Each row below holds a small network's activations on one input, seen along a few directions.
Each table varies a few parts of the input and shows all the possible inputs, shuffled.
Descriptions start from the smaller parts, as in this example, which fits no table here: values(3) and (point or line(9) or (line(6) and ring(8))).
Shared parts are said once, and a part with two or three values counts as separate values.

Other details of the inputs vary at random and push rows far along three fixed directions, the same in every table; ignore that.

Rows:
x1: [ 21   7  -5   3 -19   4  17 -11   3 -10  -1   1  -2]
x2: [ 16 -17  27 -32  17 -13 -15 -20 -11 -10 -38   3  21]
x3: [-35  13 -21  19   7   7  -1  29   5   7  26 -12 -23]
x4: [-24 -19 -35 -14  20   6  26 -10 -13  -8 -56 -27  15]
x5: [-34  13 -20  26  10   5   7  25   1  16  25  -7 -15]
x6: [-19  -1 -31  -8  20  -4  18  -9   8  -1 -28 -30   4]
x7: [-33 -12  12 -12  46   5 -50  17 -10   7  -5   1  -3]
x8: [ 14   8  35  -3   0 -10 -28 -13   5  -6   1  25  10]
x9: [-35  19 -19  16  19  -4   8  11  10   5   6 -10 -13]
x10: [-36  -4   9   0  38  -3 -22  17 -15  13 -16   8   5]
x11: [-32  23 -21  21  21   6   8  15  10   6   9  -6 -16]
x12: [ 24  -9  45 -21   5  -5 -33  -1 -16   2   1  21  10]
x13: [20  3  4 -4 -6 -2  6  0 -1  2  4  0 -2]
x14: [ 14  -4 -12   3 -16  -6  20 -21   7 -12 -15  -7  14]
x15: [ 21   0  -4  17 -34   3  12   4   3  -8  28   1  -6]
x16: [ 14  13   9  13 -27  -1   8   6  19  25  48   9 -17]
x17: [ 25  -4 -15 -10  -9   4  27 -16   1 -10 -18 -16   3]
x18: [ 11  -3  -8  -6 -36   2  23  -7   7   9   8   0  -1]
x19: [  9 -18  47 -16  -8  -7 -29  -7 -10  15  -2  33  18]
x20: [ 17  -6  44  -5  11  -5 -29 -10 -10  -7 -11  32  18]
x21: [-19 -23 -28 -26  18   4  12   3 -14  -6 -37 -36   5]
x22: [ 17  -8  -2  -3 -14  -9  19 -19   0 -14 -18  -2  14]
x23: [ 14  21   4  21 -27   4   3  12   7   4  45  12 -17]
x24: [ 25  -3 -15 -10  -8   3  27 -17   4 -13 -19 -15   5]
x25: [ 23   4  -6  13 -34  10  -3   1   9 -12  34   4 -13]
x26: [-36  20  19  14  34  -2 -34  29  -3  20  19  20 -14]
x27: [ 20 -12 -12   7 -27   9   4  -7   1 -14  11  -3   1]
Each input here is: values(3) and (point or line(8)).
Changing only the values(3) part turns x14 into x6. The same change can be made to x22. Which row results? -> x2
List by row number the other rows that have the values(3) part in common with x18. -> x1, x3, x8, x9, x11, x23, x25, x26

Rows:
x28: [-28  11  -1  16  11  -2 -12  16  11  19  28   3 -14]
x29: [-38  -7 -16  -4  29   4 -11  11  -1   6 -10 -17  -4]
x30: [ -8   9  18  17  -2  -2 -19  11   3   8  27  22  -6]
x31: [  8   6 -28   8 -27   1  33  -3  14   6  17 -17 -10]
x32: [ 20   1 -39   3 -31   5  40  -8  13  -8   7 -28 -10]
x33: [-33  15 -15   9  44  -5   1   0   7  -1 -21 -12  -1]
x34: [ -1 -13  43 -13  19  -3 -50   2 -16  -5 -10  27  12]
x35: [-30  12   7  19  18   1 -16  22   0  16  20  14 -11]
x36: [-41   0 -33  -2  25   3  19  14  -4  14 -21 -26  -7]
x37: [  6 -19   2 -18   5   4  -4  -8 -18 -14 -33  -2  16]
x38: [  5 -11   5  -8 -13  -3  -4  -8  -2  -2  -5   5   9]
x39: [ 37  -2  26  -8 -15  -1  -8  -6  -5  -9   7  14   3]
x40: [ 15  15 -18  22 -22   8  24   7   8  -4  27  -7 -14]
x41: [ 14 -29 -18 -30 -13   3  13 -22 -12 -22 -45 -19  21]
x42: [  5 -20  10 -32   6  -1  -1 -11 -14   0 -35  -3  17]
x43: [ 37  18  21  13 -18 -13   9 -23  15  -8   8  19   6]
x44: [16  8 10  3 -6  2 -5  4  4  2 22  5 -9]
x45: [ 17   5  24   5 -11  -2  -8   2  -4   4  15  20   2]
Changing only one part turns x43 into x33. The same change can be made to x38. Which row results? -> x41
What is each input in this table made of? -> values(2) and (point or ring(8))
Which other rows does x36 become when the ring(8) part takes its other values? List them by row number. -> x28, x30, x31, x35, x38, x42, x45
Which other rows does x44 become when the values(2) part takes its other values? List them by row number. -> x42

Rows:
x46: [-16  -7   3 -16  23  -9  -7  -4  -5   5 -25  -3   7]
x47: [ 26  -8  48 -15  -1 -12 -28 -16  -8  -3  -9  28  23]
x48: [-33   0  16   3  34  -7 -29   6   0  15  -4  14   2]
x49: [-21 -22 -13 -28  16  -2   7 -17  -6  -4 -55 -16  21]
x50: [-47  -6  -2   4  34   2 -30  19  -4  15   2   1  -7]
x51: [ 14  19 -17  31 -31   3  19  16  17   5  52  -6 -24]
x52: [ 13  -4  26  -7  -2  -6  -6 -12  -6  -4  -8  16  14]
x53: [ 32 -13  -6 -13 -31  -1  13 -13  -2 -11   0  -6   3]
x54: [13  5 14 -1 -9 -3  1 -9 -4 -4 -6 15 10]
x55: [ 23   7 -34   6 -38  10  38  -3  16  -3  23 -23 -17]
x56: [-43   4 -47  25   8  12  24  22   7   8  12 -26 -19]
x57: [ 20  -4  53 -14  14  -8 -29  -7 -11   3  -7  30  13]
x58: [ 21  10  14   1 -19  -7   4  -8  12   0  14   9  -3]
x59: [-36  10  -6  10  30  -4   2  16   1  13  -1  -5  -8]
x60: [ -2 -26  -2 -32  17   3  -6  -4 -20  -3 -40 -14  17]
x61: [ 38  14 -21  22 -16   8  11  -9  12 -39  18 -13 -11]
x62: [ 9 19 -6 13 -8  2 19  2  7  5 12  3 -8]
x63: [-23 -19   1 -23  22   5 -16   2 -25  -5 -39  -3  15]
x64: [ 27   3   6   2 -25  -6  12 -18   8  -4   9   6   5]
x65: [ 11   3 -11   4 -28   5  10  -2   9  -4  21  -6  -7]
x66: [ 31  -2  -5 -10 -26  -4  28 -18  -3 -13 -20   0  11]
x67: [-31  15 -47  18   9  -1  37  12  13  11   2 -31 -14]
x68: [ 16  10  38   9   0  -1 -36  12   3  13  45  28 -14]
x69: [ 28 -10   3 -10 -24  -2  17 -23  -5 -15 -27   8  20]
x70: [-12  -9 -17 -25  15   0  17 -11  -1   1 -40 -22   9]
x71: [  5  12  23  18  -9  -1 -27  11   6   9  48  22 -13]
x72: [-28  17  19  10  38  -5 -28  16   6  25  19  13 -13]
x73: [ 15   0  40   5  -7   0 -31   6  -7   0  26  28   1]
x74: [ 17  13  48   5  10  -9 -33   4   3  13  24  32   0]
x75: [ 17  -1 -41  10 -37   8  49   0   6 -10  11 -26 -12]
x76: [-10 -20 -15 -28  15   8   5  -1 -22  -6 -46 -16  12]
x77: [-25  -6 -39  -8   3   6  20   8   2   1 -12 -31  -8]
x78: [-48  25   8  21  33  -4 -24  22  14  24  28   9 -17]
x79: [ 30   3  25  -4  21  -6 -25 -22  -2 -36 -25  10  13]
x80: [-26  -3 -13   3  14   4  -6  14  -4   7   1 -12  -2]
x81: [ -6 -24 -19 -30   5   5  11  -6 -23 -13 -51 -19  15]
x82: [-47  14 -32  28  14  11   3  29   4  13  19  -9 -21]
x83: [ 23  11  -1  18 -25   7  13   8   7   2  39   2 -17]
x84: [ 19  -8  -3   5 -26   3   5  -4   2  -6  10   0   3]
x85: [ 29 -10  -3  -5 -39   4   9 -13   6 -12   8   0   3]
x86: [-45   3   0  11  36  -2 -11  14   0  14  -7   3  -2]
x87: [ 22 -14  13 -11 -12  -7   2 -20  -3  -7 -21   7  21]
Changing only one part turns x67 into x51. The same change can be made to x72. Which row results? -> x68
What is each input in this table made of? -> values(2) and (point or (line(4) and line(5)))
Which other rows does x71 become when the line(4) part takes its other values? List them by row number. -> x50, x53, x68
Which other rows does x69 become when the values(2) part takes its other values? List them by row number. -> x82
Which other rows does x70 become when the line(5) part takes its other values? List them by row number. -> x57, x62, x72, x74

Rows:
x88: [-31  -3 -50   5  16  10  29   8   0   1 -13 -33 -10]
x89: [ 25 -17   2 -19 -10   3   8 -13 -12 -11 -23  -1  13]
x90: [-41  23 -31  38  11  11   3  25  20  12  37 -12 -28]
x91: [ 25  19 -22  29 -36  -5  56 -18  17  -6   8  -3   3]
x92: [ 31   7  37  -1 -21  -5 -18  -1   2   1  28  27   2]
x93: [-30  -8  15   0  37  -3 -35  14  -7   4  -7   4   2]
x94: [-18 -21  15 -26  24  -1 -16  -4 -15   8 -29   1  14]
x95: [ 31  -1  15   3 -22  -4  -3  -3   0  -6  14  12   1]
x96: [ 12  15  31  23 -18  -9 -19  10  13  15  55  26 -14]
x97: [-36  15  21  17  38   2 -44  26   1  11  26  13 -11]
x98: [ 26  14 -20  18 -45   7  32  -4  15  -2  27  -5 -16]
x99: [ 35 -10  31  -4 -13   2 -16 -12  -2 -11   7  17   8]
x100: [-36  20 -44  25  12   7  18  21   8   6  21 -25 -22]
x101: [-35  33   9  21  46 -10 -15  10  16   1   7   7 -17]
x102: [ 27 -24  23 -32  -8  -1  -4 -17 -12  -6 -26   9  20]
x103: [ 22   4  29  11  -8  -7 -25   3   0  -2  28  24  -4]
x104: [ 35  24 -30  20 -25  -4  45 -25  28  -5   8 -15  -3]
x105: [-16 -21  -6 -27  23   5   1  -3 -18   1 -44 -14  11]
x106: [ 21 -11 -46  -6 -35   8  45 -20   1 -20 -20 -26   4]
x107: [-23 -15 -51 -18  -3   5  42  -8  -6  -3 -37 -43   9]
x108: [ 30   4  30   3 -21  -1 -20  -3   0  -4  20  29   1]
x109: [-35  19  -9  26  19   0  -6  29   8  21  30  -4 -25]
x110: [ 27  -7  27 -14 -22  -3 -12 -11  -1  -3   1  22   9]
x111: [-14 -22   8 -37  26   0 -15  -5 -25  -4 -53  -8  21]
x112: [-33  -8  -1  -9  29  -5 -13  14  -5  13 -14  -5   1]
x113: [ 16 -17   6 -21 -21  -2   3 -19  -5  -5 -19   3  14]
x114: [-14 -13  10 -23  26   0 -22   3 -20  -4 -32   1  15]
What is each input in this table made of? -> values(3) or (values(4) and line(6))
Which other rows does x92 become when the values(4) part takes its other values? List them by row number. -> x102, x110, x112
A walk changes only the line(6) part. It starts at x94 and steps to x102. List the rest of the walk in order. -> x105, x89, x88, x99
